A small network was shown many inputs. Here are its activations along a few directions, one row for each input.
Each table varies a few parts of the input and shows all the possible inputs, shuffled.
Descriptions start from the smaller parts, as in this example, which fits no table here: one of 6 places along a line, together with either a single point or one of 9 places along a line or (one of 3 separate values, together with one of 8 places around a ring).
Shared parts are said once, and a part with two or three values counts as separate values.

Table:
row 1: [-103    7   16  -23  -68  -21  -46   -8   66  -85  -75]
row 2: [-92  15  32 -10 -87 -34 -33  -2  69 -75 -73]
row 3: [ 13  16 -24  11  28   2   8  -7 -10  49  21]
row 4: [ 14  21 -10   0  34  -3   3 -15 -14  49  28]
row 5: [ 43  -9   7   4  22   4  10  -8 -63  26  29]
row 6: [ 46  -6   0  10  30  12  17 -20 -43  16  30]
row 7: [ 41 -19 -14   8  27  20  28  33   5  -1  14]
row 8: [-100   -8   20  -20  -83  -23  -44  -16   79  -68  -73]
row 9: [  7   4 -27  28  33  -5  20  -1   4  37  13]
row 10: [ 48  -8 -12  -9  20  26  17  26  -9  10  23]
row 11: [ 44 -10 -14  22  23  18  23 -12 -38  17  21]
row 12: [ 11  19  -1  -7  27 -10  -3  -3 -33  60  26]
row 13: [-111    7   29  -10  -84  -27  -43   -9   61  -74  -57]
row 14: [ 49  -5   9 -24  21  11   1  28 -34  20  29]
row 15: [ 50  -3   2 -19  28  19   9  18 -14  10  31]
row 16: [ 39 -21 -15  40  29  12  34  -5 -24   7  13]
Q: What is each input in this table made of?
A: either one of 4 separate values or (one of 3 separate values, together with one of 4 places along a line)

Table:
row 17: [ 93 -21  -9  -7  48  40  34  38 -30   0  37]
row 18: [ 97 -44 -30  33  50  45  67  49  -2  -9  25]
row 19: [-14 -44 -11  14 -41  23  16  45  76 -96 -47]
row 20: [-48 -22  28  24 -60  -7  -8 -38  -5 -76 -47]
row 21: [ 77   5  11 -34  30  23   5  25 -51  35  50]
row 22: [-95  36   8 -10 -41 -42 -43 -29  37   9 -43]
row 23: [-18 -23  14 -31 -42  16 -14  31  50 -87 -37]
row 24: [ 13  28 -23   3  52 -10   0 -24 -43 101  42]
row 25: [ 68 -30  -3  45  31  12  34 -34 -83   8  30]
row 26: [-114   42  -23   40  -28  -48  -17  -48   67   13  -47]
row 27: [ -3  29 -48  52  66 -15  24 -44  -9 107  36]
row 28: [-66  23  39 -46 -49 -30 -51   3  21 -21 -26]
row 29: [-31   0  40 -58 -57  -5 -40  18  30 -54 -28]
row 30: [ 41  23   7 -27  40   0  -7   8 -60  69  55]
Q: What is each input in this table made of?
A: one of 2 separate values, together with either a single point or one of 6 places along a line
Q: Change only the place on the line of 6 in row 26. List by row number the other rows that result.
A: row 19, row 22, row 23, row 28, row 29

Table:
row 31: [-99   8  17 -12 -69 -42 -33  28  51 -51 -77]
row 32: [ -87   19    8    3  -54  -18  -17  -37   64 -109  -70]
row 33: [ 45  32 -27   2  72  -6  23   0  -1 100  46]
row 34: [ 87   2  13 -23  35   2   1  14 -61  32  46]
row 35: [ 89 -15  12  14  33   4   9  -6 -68  21  37]
row 36: [-104   -4   35   16  -89  -35  -17  -21   62  -75  -46]
row 37: [ 26  28 -33  -3  61   8  -4   9 -47  76  61]
row 38: [ 89  -9   6 -11  27  -6  15   7 -68  27  44]
row 39: [-100    1   47    4  -84  -31  -36  -13   66  -64  -41]
row 40: [ 93 -25 -22  35  24  50  62  32 -17  -5  29]
row 41: [-99  21  49 -30 -86 -29 -51   7  68 -51 -33]
row 42: [ 58 -50 -20  22  61  36  40  12 -46   2  31]
row 43: [ 61 -30  -8 -28  72  33  15  41 -33  21  45]
row 44: [ 29  16 -40  10  52  -1   9   1 -54  71  58]
row 45: [ 30  11 -35  35  58  10   3 -12 -53  65  52]
row 46: [ 64 -46  -9   9  69  35  23  21 -39  10  37]
row 47: [-84  29  14 -31 -54 -21 -36 -17  68 -92 -58]
row 48: [-99   2  23   9 -63 -37 -32  17  51 -58 -84]
row 49: [ 45   3   1  22  35  20  33 -37 -80  54  31]
row 50: [ 63 -41 -15 -15  63  25  28  33 -40  16  43]
row 51: [-83  23  19  -9 -49 -15 -36 -29  68 -99 -64]
row 52: [-81 -25   7 -17 -78  -6 -49 -28  69 -52 -70]
row 53: [ 48  26  15 -29  43  18   7  -9 -66  73  47]
row 54: [-101    7   42  -18  -90  -36  -37   -1   65  -58  -34]
row 55: [-81  43  22 -43 -50 -13 -50  -9  71 -86 -57]
row 56: [-86 -29  -4  -5 -82 -10 -29 -36  65 -63 -75]
row 57: [ 83 -20   0  27  26   4  26 -14 -74  13  31]
row 58: [ 98 -16 -17  -2  25  39  51  52 -13   8  41]
row 59: [ 99 -21 -12  23  31  50  45  40 -12   3  35]
row 60: [ 48  14 -28  40  69  -3  30 -21  -6  90  37]
row 61: [-83 -19   2 -38 -84 -12 -49 -16  69 -46 -63]
row 62: [ 48  20 -34  15  64 -15  36  -8  -7  96  43]
row 63: [ 24   6 -45  49  51  11  20 -20 -59  57  46]
row 64: [ 42   9 -39  54  62  -3  47 -29 -11  83  32]
row 65: [-97  21  25 -24 -64 -35 -47  37  53 -44 -77]
row 66: [ 51   8  12   9  41  19  15 -29 -73  62  37]
row 67: [ 97  -4 -11 -14  34  47  38  59  -6  13  43]
row 68: [-102   -2   11   20  -68  -41  -13    9   47  -69  -89]
row 69: [ 50  14   7 -16  35   8  21 -17 -74  68  45]
row 70: [-81  -7  10 -50 -80  -5 -62  -8  71 -39 -62]
Q: Changing only one part turns row 56 into row 70. The same change can be made to row 49. Which row results?
A: row 53
Q: Changing only one part turns row 33 into row 62. The same change can be made to row 37. Which row results?
A: row 44
Q: What is each input in this table made of?
A: one of 4 places along a line, together with either one of 4 separate values or one of 6 places along a line
Q: Change only the place on the line of 6 in row 42. List by row number the other rows that result.
A: row 40, row 49, row 57, row 63, row 64
Q: Change only the choice among 4 separate values in row 31. List by row number the other rows that result.
A: row 47, row 54, row 61

Table:
row 71: [ 85 -51  18  -2  -4  38  40  70 -18 -68   3]
row 72: [-81  68   6  18 -12 -53 -24 -46  15  52  -7]
row 73: [-90   5  18   1 -61 -31 -35 -30  24 -38 -48]
row 74: [ 97 -20 -29  17  76  42  44  -1 -49  35  57]
row 75: [-17 -27  16 -38 -52  24 -15  31  64 -98 -42]
row 76: [  6  34  -8   0  44 -25  -8 -27 -56 117  48]
row 77: [ 78 -62   1   7   0  44  42  72   5 -67   4]
row 78: [-82  58 -16  19  -3 -49 -19 -44  33  53 -17]
row 79: [109  -7 -12  11  63  34  39  -4 -67  37  60]
row 80: [ -14  -18   34  -44  -54   13  -23   32   41 -105  -39]
row 81: [ -2  27 -30   6  54 -15  -7 -22 -39 115  39]
row 82: [-89  -6   2   5 -52 -23 -32 -30  46 -33 -57]
Q: What is each input in this table made of?
A: one of 2 separate values, together with one of 6 places around a ring
Q: Changing only the choice among 2 separate values turns row 79 into row 74. The same change can be made to row 72. Which row results?
A: row 78

Table:
row 83: [  4 -17  -5 -42  15  15 -42 -28 -45  85  44]
row 84: [ 36 -68 -16  -9  44  42  19  47 -19 -31   7]
row 85: [-36   6  10 -28 -36   1  -2 -32  81 -72 -32]
row 86: [ -8 -37 -40  56 -28 -10  43  15  22  -8 -15]
row 87: [ 37  48 -22 -12  47  25  25  28 -12  52  33]
row 88: [-40  53 -35  13  41 -39 -15 -33  31  47  16]
row 89: [  0  15  55 -39 -42 -33 -39  45 -43 -26   1]
row 90: [63 -5 18 28 27  0 39 54  2 41 32]
row 91: [ -7   1   3  72   5 -22  35  20  48  24 -10]
row 92: [-68  -9 -22   1 -11 -11 -43 -63   0  71   0]
row 93: [ 22   0  -8  83  19  -5  37 -92 -56 -13   1]
row 94: [-71  17  35  -7 -60   0 -26 -10  32 -61 -16]
row 95: [-10 -17 -28  11 -26  21 -18 -10  59 -58 -56]
row 96: [-75  24  37   0 -69 -56 -38  10   0 -44 -41]
row 97: [ 63 -23 -13 -32   0  42 -15  26  11 -38 -17]
row 98: [  6   3  38 -51  -2 -18 -21  12 -46  40 -12]
row 99: [-69  12  18 -12 -29 -43 -20 -23  -4  22 -55]
row 100: [-34  56 -37  30  24   2  25  -5  33  38 -11]
row 101: [-37 -64 -32  36  18  20  14  13  28 -51 -31]
row 102: [ 39   0  24 -69  -8  22  -1   5  34 -52   6]
row 103: [ 63 -42 -23  13  -3  15  45  50 -26  10  27]
row 104: [  86   -7   12   36   44   23   38  -54 -103    3   46]
row 105: [ 33  44 -20 -30  65 -15 -14   1 -13  61  60]
row 106: [  5  10  52 -47 -33  24 -25  26 -13 -40  22]
Q: What is each input in this table made of?
A: one of 2 separate values, together with either a single point or one of 11 places around a ring
Q: Changing only the choice among 2 separate values turns row 105 into row 88. The same change can be made to row 90. Which row results?
A: row 91
Q: Change only the choice among 2 separate values in row 106. List by row number the other rows that result.
A: row 94
Q: Change only the choice among 2 separate values in row 100. List by row number the other rows that result.
A: row 87

Table:
row 107: [ 21  -1   2 -27   1  13  -4  25   2   6  10]
row 108: [-105   34   31   -6  -84  -40  -31    2   84  -78  -70]
row 109: [  6   5 -11  16  12   1   9 -29  -1  17   6]
row 110: [-122  -19   20  -25  -92  -21  -58  -19   71  -86  -83]
row 111: [ 14  -5 -16  23  16  14  17 -16  -3  -9   7]
row 112: [  7  11   2 -22  15   1  -8  15   0  24  21]
row 113: [ 29 -19   6   9   5   5  16  16 -19 -14   2]
row 114: [ 26 -13  -7  -6  16  14  12  26  11  -8   2]
row 115: [ 24  -8  16 -12 -10   4  -2  15 -27   0  10]
row 116: [ 10  14  10 -16  12   1  -9 -15 -17  11  21]
row 117: [ 13 -15 -10  32   8   5  23   4 -15  -1   6]
row 118: [ 10   4  17  -7   5  -7  -5   5 -29  19  20]
row 119: [  6  -6  -5  26   5  -8  14 -10 -14  25   5]
row 120: [ -2  15  -7   1  17  -4  -5 -25 -19  22   6]
row 121: [  4   1 -20  11  16   0  10   1  17  31   6]
row 122: [ 29  -9   0   0  13  13  11  -4  -7 -21   2]
row 123: [ -2   5   0  11   9 -13  -1  -5 -31  30   6]
row 124: [ 12  -9 -24  18  19  13  18  14  16   5   7]
row 125: [ 24   2   9 -21  -2  13  -6  -5 -15  -8  10]
row 126: [ -4  12 -16  -5  20  -6  -4   5  -2  35   7]
Q: What is each input in this table made of?
A: either one of 2 separate values or (one of 3 separate values, together with one of 6 places around a ring)
